These are the activations of a small neural network, seen along a few directions. Each row is one input.
In each table, some parts of the input vary, and every possible input appears once, in random order.
A made-up example of a description, with smaller parts first: line(4) and (point or ring(9) or (values(3) and ring(8))).
Shared parts are said once, and a part with two or three values counts as separate values.
(in the rows, 100 means zero)

Other details of the inputs vary at random and push rows far along two fixed directions, the same in every table; ignore that.

Rows:
x1: 94,80,111,114,83,98,127,112,86,86,133,131,147,78
x2: 93,171,84,124,117,75,110,66,115,104,20,123,67,78
x3: 94,49,113,79,106,114,67,113,106,101,143,75,106,136
x4: 111,108,94,107,94,99,130,113,76,98,145,89,168,65
x5: 86,61,108,103,101,115,84,115,89,98,140,80,101,119
x6: 105,163,86,109,108,78,125,79,118,103,24,142,76,67
x7: 98,171,86,129,99,85,120,67,109,110,18,131,72,66
x8: 123,60,103,67,126,135,58,112,98,118,104,54,18,150
x9: 125,67,102,64,114,132,52,108,108,113,104,51,26,155
x10: 89,82,110,104,77,83,120,109,97,86,126,122,161,89
x11: 91,87,110,104,74,89,120,113,97,81,132,133,164,84
x12: 83,80,108,106,87,84,129,112,86,89,127,126,152,86
x13: 94,110,97,106,95,102,87,94,112,97,89,84,79,111
x14: 86,91,110,127,65,95,115,105,89,87,128,124,164,82
x15: 98,126,92,96,124,94,94,81,115,113,49,99,57,110
x16: 114,103,102,88,97,104,92,90,110,97,85,100,77,101
x17: 96,110,97,101,106,96,79,93,113,98,87,88,83,115
x18: 120,82,89,71,129,121,91,118,74,119,147,45,82,107
Description of these inputs: values(2) and (point or ring(8)).
Q: Changing only the values(2) part turns x4 into x18. The same change can be made to x14. Which row results?
A: x7
Q: Which other rows does x15 become when the values(2) part takes its other values? List them by row number.
A: x3

Rows:
x19: 104,62,111,96,92,108,103,120,88,91,142,105,121,101
x20: 106,119,92,97,118,99,94,90,102,112,62,96,60,105
x21: 98,110,97,95,115,102,75,93,115,106,78,82,58,118
x22: 103,66,104,101,93,114,116,132,60,98,196,75,177,83
x23: 81,115,101,136,71,87,129,96,89,89,99,140,151,69
x24: 109,133,94,98,101,89,104,89,117,97,65,116,87,88
x25: 113,64,106,62,119,117,67,111,111,116,117,63,60,141
x26: 106,105,97,93,110,98,113,97,99,107,88,106,86,93
x27: 105,95,103,94,91,103,89,102,106,95,100,95,96,112
x28: 84,135,93,119,93,74,126,83,104,91,71,130,138,73
x29: 103,119,97,112,89,96,115,93,100,94,78,121,100,86
x30: 96,67,108,88,98,114,70,103,106,101,124,69,87,133
x31: 92,112,97,110,109,100,98,91,103,102,81,102,77,98
Q: What is each input in this table made of?
A: point or (values(2) and ring(6))
Q: Which other rows does x23 become when the values(2) part takes its other values? List them by row number.
A: x30
Q: Which other rows does x25 become when the ring(6) part takes its other values? List them by row number.
A: x21, x24, x27, x28, x30
